A small network was shown many inputs. Here are its activations along a few directions, one row for each input.
Each table varies a few parts of the input and shows all the possible inputs, shuffled.
Descriptions start from the smaller parts, as in this example, which fits no table here: one of 2 separate values, together with either a single point or one of 11 places along a line or (one of 4 places along a line, together with one of 5 places around a ring).
Shared parts are said once, and a part with two or three values counts as separate values.
(in the rows, 128 means zero)

Other details of the inputs shift rows strongly along two fixed directions, in all tables alike. That doesn't count.
To show where, the next rows are all for the same input, with only those details redrawn:
[197 176 121 164 145 171  65 128 145 101 128 170 148  75 187  92  78]
[196 178 119 162 146 172  63 127 146 100 129 172 149  74 188  88  76]
[203 121 177 204  98 162 107 158  95 147 115 114 112 126 135 204 152]
[110 125 102 145  86 119 157 174  78 165 114 110  72 166  49 192 203]
[199 123 174 201  99 160 108 158  96 146 115 114 112 126 133 200 151]
[ 82 179  30  92 128 118 127 150 122 127 128 163  97 128  79  81 145]
[122 123 112 154  86 124 153 173  78 164 114 108  75 163  58 197 199]

Table:
R1: [166 169 127 153 147 145  56 130 184 117 168 144 157  68 170  94  97]
R2: [ 40 122  78  58 146  80 158  87 163 138 148 135 138 144  67  50 136]
R3: [108  89 165 114 129 106 139  97 162 137 136 115 147 137 125 116 127]
R4: [118 110 110 158 102  97 130 169  86 161 152 103  89 153  44 201 201]
R5: [179  55 238 183 125 132 126  93 130 160 146  84 165 136 121 183 132]
R6: [169  52 242 168 106 130 144 114 153 148 116  75 152 138 154 184 129]
R7: [ 96 137 149  94 134 146 203  81  94 127 112 120 142 139 174 140 109]
R8: [120 144 109 123 118 117 116 175 146 120 126 122 108 121 125 137 141]
R9: [ 31 162  78  31 160 111 209  78 106 111 128 137 131 144 144  80 112]
R10: [127 196 136 123 148 163 109 117 160 115 169 116 155  62 220 143  93]
R11: [169 115 166 125 163 140 105  79 153  89 112 161 168 116 197  69  64]
R12: [198  58 226 182 133 142 134  95  90 141 116 103 151 158 130 180 127]
R13: [166 162 135 147 142 146  53 137 194 111 160 146 154  67 189 101  92]
R14: [103 111 108 131  71 120 172 196  88 162  96  96  64 172  61 207 203]
R15: [ 78  63 162 113 108  79 189 125 106 153 110  95 103 193  64 171 184]
R16: [ 59 123  67  43 150  94 169 106 145 104 103 153 125 158 107  39 110]
R17: [ 94 172  13  97 137 117 110 138 112 125 143 174 107 116  73  76 136]
R18: [183  50 229 187 120 126 121  86 124 158 151  87 166 132 120 185 135]
R19: [ 64 178  39  76 136  93 113 160 155 112 144 159 102 120  97  77 140]
R20: [ 27 216  38  51 149 115 161 135 129 112 154 136 109 108 138 107 132]
R21: [170 112 161 124 145 153 124  92 155  97  94 155 169 116 197  73  58]
R22: [208 121 182 208  99 164 104 157  97 145 115 113 114 124 139 205 148]
R23: [184 104 199 188  94 145  98 174 153 150 136  79 125 110 153 211 152]
R24: [181  56 216 182 129 119 129  93 102 142 133 102 156 146 117 179 133]
R25: [153 156 135 140 129 153  61 154 200 108 146 129 155  68 203  95  84]
R26: [107  87 157 107 129 101 162 116 143 123 105 113 133 154 122 119 124]
R27: [123 121 118 150  97 114 144 175  81 156 124 102  74 167  62 196 202]
R28: [ 77  58 147 109  76 106 215 143  90 160  75  87  93 208  70 171 177]
R29: [188  61 214 181 116 146 148 100  83 154 105 106 147 162 115 185 133]
R30: [131 144 102 121 117 130 119 171 131 117 114 128 100 128 129 134 139]
R31: [ 89  70 162 125 113  84 186 116  98 158 115  92 111 190  54 166 185]
R32: [177 119 165 134 170 144 103  70 145  94 119 158 176 114 185  63  65]
R33: [ 70 174  29  72 134 104 121 159 134 112 131 163  89 134  93  80 146]
R34: [133  97 240 146 121 143 185  85 115 153 141  62 157 128 188 215 129]
R35: [ 75 174  31  81 122 116 129 158 130 122 121 166  91 129  91  86 143]
R36: [ 61 124  71  58 136  99 170  99 131 120 105 163 122 161  91  55 121]
R37: [192 107 159 143 174 143  88  59 133  98 135 162 186 106 176  72  60]
R38: [194 167 116 157 162 161  55 128 138 101 149 165 150  83 171  94  79]
R39: [ 78 132  73  71 147 108 161  87 127 120 111 165 135 153  92  44 113]
R40: [ 59 175  21  69 115 123 134 172 142 113 109 156  94 126 109  66 129]
R41: [147 137  89 145 130 125 100 145 100 130 147 140 111 125  95 142 149]
R42: [ 53 116  76  49 140 100 167 112 146 104  99 146 125 161 119  42 106]
R43: [152 203 125 131 146 188 121 118 121  98 132 144 144  72 232 140  79]
R44: [181 157 120 163 152 144  42 121 171 119 183 148 166  59 162 100  92]
R45: [108 122 123 150  97 100 142 178  98 160 137  96  82 159  56 197 204]
R46: [ 70 149 116 113  98 127 203 164  58 153 126  76  69 165 102 241 206]
R47: [175  56 229 181 128 123 140 102 102 149 125  93 151 155 112 189 138]
R48: [175 167 119 155 161 144  55 134 154 107 162 158 154  78 159  97  86]
R49: [154 161 128 139 135 148  69 160 178  92 129 140 145  82 200  95  80]
R50: [ 34 119  77  46 142  85 165 113 164 107 111 141 132 150 113  38 106]
R51: [ 58 166  33  68 121 111 131 176 139 111 117 143  89 137 105  79 140]
R52: [190 166 112 161 149 169  67 131 132 113 138 168 147  83 161 102  84]
R53: [196 112 154 149 163 154  93  60 131 104 126 170 189 101 176  70  54]
R54: [166 161 121 154 154 146  53 130 174 124 178 144 159  69 152 100  96]
R55: [146  98 245 155 128 144 187  89  95 136 123  74 153 135 198 217 122]
R56: [ 22 110  79  43 129  85 167 112 178 129 128 123 132 147  96  49 124]
Question: Changing only one part turns R20 into R10. The same change can be made to R19. Which row results?
Answer: R13
Question: Changing only one part turns R44 into R4. The same change can be made to R56. Which row results?
Answer: R50
Question: What is each input in this table made of?
Answer: one of 2 separate values, together with one of 4 places along a line, together with either a single point or one of 6 places along a line
Question: Change only the choice among 2 separate values in R22. List by row number the other rows that result.
Answer: R39
Question: Which other rows agree with R33 in the place on the line of 4 and the choice among 2 separate values? List them by row number.
Answer: R27, R30, R38, R41, R46, R51
Question: Change only the place on the line of 4 in R26. List by row number the other rows that result.
Answer: R6, R16, R21
Question: Change only the place on the line of 4 in R48. List by row number the other rows that result.
Answer: R38, R52, R54

Table:
R57: [169 115 149 157 120 137  93 141 142 123 132 124 130 117 145 142 126]
R58: [115  93 151 136 110 109 174 118  89 152 111 111 108 171  86 173 170]
R59: [155 142 114 149 142 133  87 133 129 118 141 149 136 111 129 109 113]
R60: [166 136 149 163 120 144 113 148 121 126 114 132 120 124 139 149 130]
R61: [ 99  98 108 108 129  98 149 114 111 138 128 133 121 159  71 119 149]
R62: [160 106 172 149 125 135 130 109 126 122 108 134 139 134 150 129 113]
R63: [122  67 152 137 103 103 154 134 104 150 112 108 111 174  69 163 167]
R64: [144 161 103 127 142 147 116 133 113 114 125 149 130 111 147 114 106]
R65: [130 145 105 120 130 138 105 132 153 124 135 142 130 107 139  99 117]
R66: [ 95 108 106 107 125 108 160 109 113 148 126 128 123 155  76 119 149]
R67: [168 133 144 168 124 148 106 136 115 138 134 127 132 116 127 150 130]
R68: [167 139 154 154 124 146 114 127 125 126 132 127 128 116 160 158 130]
R69: [170 135 145 158 123 156 115 148 114 120 109 129 124 120 153 151 114]
R70: [ 83 123 103 109 124  95 142 139 126 143 148 115 115 138  87 139 156]
R71: [120 140 124 111 150 131 122 105 149 124 144 131 150 114 138  94 107]
R72: [ 83 158  68  86 126 112 138 141 140 123 126 147 103 133 108  96 144]
R73: [ 91 148  68 106 122 118 128 150 128 136 126 141 107 135  76 100 145]
R74: [142 115 167 136 127 143 139 128 125 124 115 110 135 135 163 144 116]
R75: [ 99  97 127 117 112 115 182 119  81 144 110 113 109 170  89 157 158]
R76: [166 130 151 157 123 150 105 126 131 136 141 122 135 109 149 151 127]
R77: [114 147 120 112 132 136 128 130 144 112 126 131 139 109 169 112 102]
R78: [151 120 177 143 131 137 127 122 139 123 119 117 137 128 160 139 118]
R79: [ 66 156  85  89 131 103 154 128 132 130 141 132 115 130 107 116 145]
R80: [153 111 173 145 129 140 120 122 146 134 128 110 145 122 148 135 117]
R81: [136 143 101 123 142 126  95 125 143 118 148 145 132 110 134 103 117]
R82: [159 108 170 148 143 130 111 116 136 125 140 116 148 123 143 138 117]
R83: [147 121 164 153 118 139 116 133 150 134 135 110 143 107 154 149 119]
R84: [132 142 144 120 150 133 126 106 140 116 133 134 143 117 157 110 108]
R85: [130 123 122 112 136 135 138 106 129 109 107 145 142 130 153  91  95]
R86: [173 143 151 166 130 147 109 135 112 126 125 137 128 115 146 150 124]
R87: [ 78 171  68  63 168 126 135 101 146  99 137 158 144 114 152  45  86]
R88: [114  82 156 133 108 102 153 148 116 152 124  89 108 168  79 173 173]
R89: [163  97 168 150 123 138 123 109 133 134 116 128 148 129 139 126 112]
R90: [143 132 161 145 127 147 130 124 121 123 132 113 141 110 174 161 113]
R91: [102 125 110 116 106 124 163 148  90 147 123 107  92 154  98 179 172]
R92: [131 129 131 130 134 120 103 132 160 117 141 129 143 106 147 111 109]
R93: [ 67 146  83  92 129 106 146 128 138 140 151 125 122 125  96 111 143]
R94: [128 151 101 110 130 143 120 135 136 111 120 141 125 114 158 109 111]
R95: [ 87 119 132 121 100 105 166 151 119 148 122 100 100 152  96 173 174]
R96: [103 170  43  93 155 116  85 134 158  98 136 179 133 104 114  31  97]
Question: Changing only one part turns R95 into R79. The same change can be made to R83. Which row results?
Answer: R93
Question: Changing only one part turns R96 into R59. The same change can be made to R88. Which row results?
Answer: R82
Question: What is each input in this table made of?
Answer: one of 2 separate values, together with one of 4 places along a line, together with one of 5 places along a line
Question: Change only the place on the line of 5 in R72. List by row number the other rows that result.
Answer: R60, R62, R78, R95
Question: Change only the place on the line of 4 in R61. List by row number the other rows that result.
Answer: R58, R66, R75
Question: Change only the choice among 2 separate values in R69. List by row number the other rows that result.
Answer: R64
